Look-ups in named tables: a row name and a column name give one cell, copied from the table.

dar
cols = gope, tivefaf, dazu, vud
teserob: [8.8, 6.5, 5.8, 3.5]
pek: [2.1, 5.5, 6.6, 4.2]
suzipap: [4.5, 5.0, 5.4, 5.3]
ven: [7.0, 4.7, 9.7, 4.2]
zulik: [6.8, 7.0, 7.3, 8.0]
tata: [8.0, 6.3, 6.7, 8.3]
dip: [4.9, 5.3, 5.5, 5.4]
dep: [5.2, 4.2, 3.9, 4.4]
dotabut: [7.2, 5.5, 4.9, 5.7]
potu: [6.1, 8.8, 4.1, 7.8]
tukalid: [5.1, 5.6, 5.8, 5.6]
zesaba: [2.5, 6.5, 5.0, 7.5]
tereg: [2.2, 5.0, 8.2, 7.4]
mapeloz: [6.2, 5.9, 6.2, 5.5]

gope of dip: 4.9
gope of potu: 6.1
dazu of mapeloz: 6.2
gope of teserob: 8.8
dazu of tereg: 8.2
tivefaf of potu: 8.8
dazu of dep: 3.9
tivefaf of tata: 6.3
dazu of potu: 4.1
tivefaf of teserob: 6.5
tivefaf of dep: 4.2
vud of zulik: 8.0

lipogar.tsv
	gite	lategon
ded	21068	14899
sozuket	87323	35824
fupulu	83503	5957

sozuket, lategon: 35824
sozuket, gite: 87323
fupulu, lategon: 5957
ded, gite: 21068
ded, lategon: 14899
fupulu, gite: 83503

lel =
columns: bamilib, rud, guderer, paf, bek, bam, ziv, lirin, ler, ruruga
radabil: [564, 294, 427, 633, 471, 448, 442, 133, 560, 533]
guro: [625, 321, 493, 435, 382, 635, 550, 841, 506, 454]
pom: [462, 410, 603, 168, 346, 444, 365, 615, 362, 576]
lim: [443, 311, 584, 294, 601, 574, 283, 512, 645, 271]
peg: [392, 322, 575, 465, 715, 450, 633, 529, 324, 393]
movi: [768, 397, 571, 412, 553, 610, 386, 372, 712, 496]
nugal: [345, 524, 363, 324, 458, 373, 591, 390, 293, 435]
bofofes: [328, 331, 507, 348, 613, 404, 360, 620, 343, 473]
zun: [594, 428, 267, 497, 502, 341, 501, 386, 429, 573]
vik: [516, 537, 661, 515, 224, 546, 582, 437, 339, 375]
vez: [657, 466, 317, 592, 631, 617, 407, 451, 417, 372]
riloze: [608, 358, 508, 647, 238, 586, 592, 486, 537, 637]

ziv of guro: 550
paf of vik: 515
lirin of peg: 529
ler of nugal: 293
ler of radabil: 560
ler of pom: 362
ler of guro: 506
ziv of vik: 582
paf of bofofes: 348
guderer of bofofes: 507
ruruga of guro: 454
bamilib of guro: 625
ziv of pom: 365
bamilib of bofofes: 328
bek of pom: 346
ziv of radabil: 442
bam of riloze: 586
bam of movi: 610
bek of radabil: 471
Row with the largest ziv: peg

nugif:
	naf	zor	lububa	mumu	lunivu	liso
did	79	69	127	134	86	127
tigad	154	118	132	108	143	93
gomepa	96	90	152	135	164	134
rov	142	95	159	99	94	82
tur	194	143	119	104	113	124
rafi	120	145	153	155	74	130
domili	73	143	96	97	100	94
tago	145	61	106	115	76	113
sataz	103	161	147	124	102	104
bomafar	89	123	83	166	96	87
dulidu	127	97	104	128	169	146
vev	88	121	99	76	84	158

mumu of did is 134
mumu of vev is 76
zor of bomafar is 123
naf of sataz is 103
mumu of tago is 115
mumu of dulidu is 128
zor of domili is 143
lunivu of vev is 84
lububa of domili is 96
liso of rov is 82
naf of tur is 194
naf of domili is 73
lunivu of dulidu is 169
lunivu of gomepa is 164
lububa of did is 127
zor of dulidu is 97
zor of vev is 121
naf of gomepa is 96
zor of sataz is 161
lububa of rafi is 153

kot:
|  | fut | guli | tir |
|---|---|---|---|
| zever | 34950 | 43495 | 27374 |
| lipeb | 34162 | 43349 | 27958 |
| ponesi | 77777 | 43112 | 73164 |
| lene | 36013 | 43333 | 29648 |
| nal | 27917 | 36560 | 24338 |
| mot | 34822 | 44442 | 28880 |

lene, guli: 43333
nal, guli: 36560
lene, fut: 36013
ponesi, guli: 43112
lipeb, tir: 27958
nal, fut: 27917
mot, tir: 28880
zever, fut: 34950
ponesi, fut: 77777
nal, tir: 24338
ponesi, tir: 73164
mot, fut: 34822
zever, tir: 27374
zever, guli: 43495
mot, guli: 44442
lene, tir: 29648
lipeb, fut: 34162
lipeb, guli: 43349
Which row has the largest tir? ponesi

Table tun
,nuri,mep,ganu,rulovep,dut,lanil,zit,dadunor,kegazo
gudip,0.44,0.87,0.51,0.48,0.54,0.61,0.44,0.44,0.37
nizut,0.56,0.35,0.48,0.61,0.53,0.50,0.56,0.63,0.49
gazi,0.29,0.82,0.40,0.83,0.47,0.54,0.29,0.35,0.14
zorodal,0.70,0.08,0.40,0.27,0.57,0.70,0.92,0.66,0.75
fuzuzu,0.59,0.21,0.67,0.45,0.30,0.64,0.34,0.53,0.99
befofek,0.31,0.66,0.38,0.56,0.58,0.49,0.49,0.31,0.34

nuri of zorodal is 0.70
dadunor of fuzuzu is 0.53
dadunor of nizut is 0.63
dut of zorodal is 0.57
zit of nizut is 0.56
zit of zorodal is 0.92
kegazo of befofek is 0.34
kegazo of gazi is 0.14
lanil of zorodal is 0.70
zit of fuzuzu is 0.34
dut of gazi is 0.47
mep of gazi is 0.82
rulovep of gudip is 0.48
rulovep of zorodal is 0.27
dadunor of zorodal is 0.66
mep of fuzuzu is 0.21
Which row has the largest ganu? fuzuzu

dobuko
|  | tobi | datenon | morub | toluz | gof |
|---|---|---|---|---|---|
| firo | 99 | 180 | 107 | 111 | 160 |
| tovir | 133 | 166 | 91 | 118 | 82 |
| sazeg | 191 | 8 | 212 | 97 | 141 |
| tib | 142 | 158 | 223 | 183 | 77 |
| vaboba | 174 | 161 | 136 | 86 | 137 |
| kani | 151 | 107 | 114 | 118 | 183 |
| nula | 210 | 137 | 121 | 146 | 124 |
| bopuzo | 109 | 97 | 106 | 113 | 120 |

What is the gof of kani in dobuko?
183
What is the gof of tib in dobuko?
77
What is the toluz of nula in dobuko?
146
What is the toluz of sazeg in dobuko?
97
What is the tobi of vaboba in dobuko?
174
What is the datenon of vaboba in dobuko?
161
What is the morub of tib in dobuko?
223
What is the datenon of kani in dobuko?
107
What is the datenon of nula in dobuko?
137
What is the morub of kani in dobuko?
114
What is the tobi of kani in dobuko?
151
What is the gof of vaboba in dobuko?
137
What is the morub of firo in dobuko?
107
What is the morub of nula in dobuko?
121

gon:
         kuf  vuk  lokan  mul  zafeban  kifov  neka  sugikev  rur  rak
miki     123  110     81  120      132     88   110      120  144  110
deg      204  130    230   68      164    188   167      101  102  109
puz      155   96     99   91      167     74   103      139  104  113
kalan     78  101     80  121       55     83   127      132  129  127
zomuz    161  122    152   90      122    127   122       66  111   59
gid       11   73     57  165       53     38    79      203  156  134
folor    208  151    191   72      162    170   167       81  114  118
getamok   64   93     78  147      113     61    43      123  128  124

gid, zafeban: 53
puz, vuk: 96
deg, rur: 102
deg, sugikev: 101
zomuz, sugikev: 66
kalan, rak: 127
deg, rak: 109
puz, mul: 91
zomuz, kuf: 161
kalan, rur: 129
folor, sugikev: 81
kalan, sugikev: 132
miki, sugikev: 120
folor, zafeban: 162

vigisa:
         baduzaf   sonon     dok  tizene     raf  kimivap     pes     gik     ret
ros       44.318  28.384  33.209  31.386  10.111   48.043  13.172   3.816  45.754
sakodim   75.111  11.993  16.747  31.386  10.111   36.021  51.411  60.038  45.754
todozo    44.318  10.249  16.747  31.386  10.111   48.043  40.366  60.038  58.028
senogud   44.318  10.249  16.747  31.386  10.111   48.043  40.366  60.038  57.520
gebo      44.318  10.249  17.519  31.386  10.111   48.043  40.366  60.038  45.754
telob     22.854  23.979  16.747  72.650  27.251   48.043  40.366  60.038  45.754
durizo    44.318  10.249  16.747  31.386  10.111   48.043  40.366  60.038  55.011

What is the baduzaf of telob in vigisa?
22.854
What is the raf of senogud in vigisa?
10.111
What is the tizene of todozo in vigisa?
31.386
What is the baduzaf of senogud in vigisa?
44.318
What is the pes of gebo in vigisa?
40.366
What is the ret of ros in vigisa?
45.754
What is the tizene of gebo in vigisa?
31.386
What is the raf of ros in vigisa?
10.111
What is the sonon of sakodim in vigisa?
11.993
What is the tizene of durizo in vigisa?
31.386
What is the kimivap of sakodim in vigisa?
36.021
What is the tizene of telob in vigisa?
72.650
What is the ret of sakodim in vigisa?
45.754
What is the sonon of senogud in vigisa?
10.249

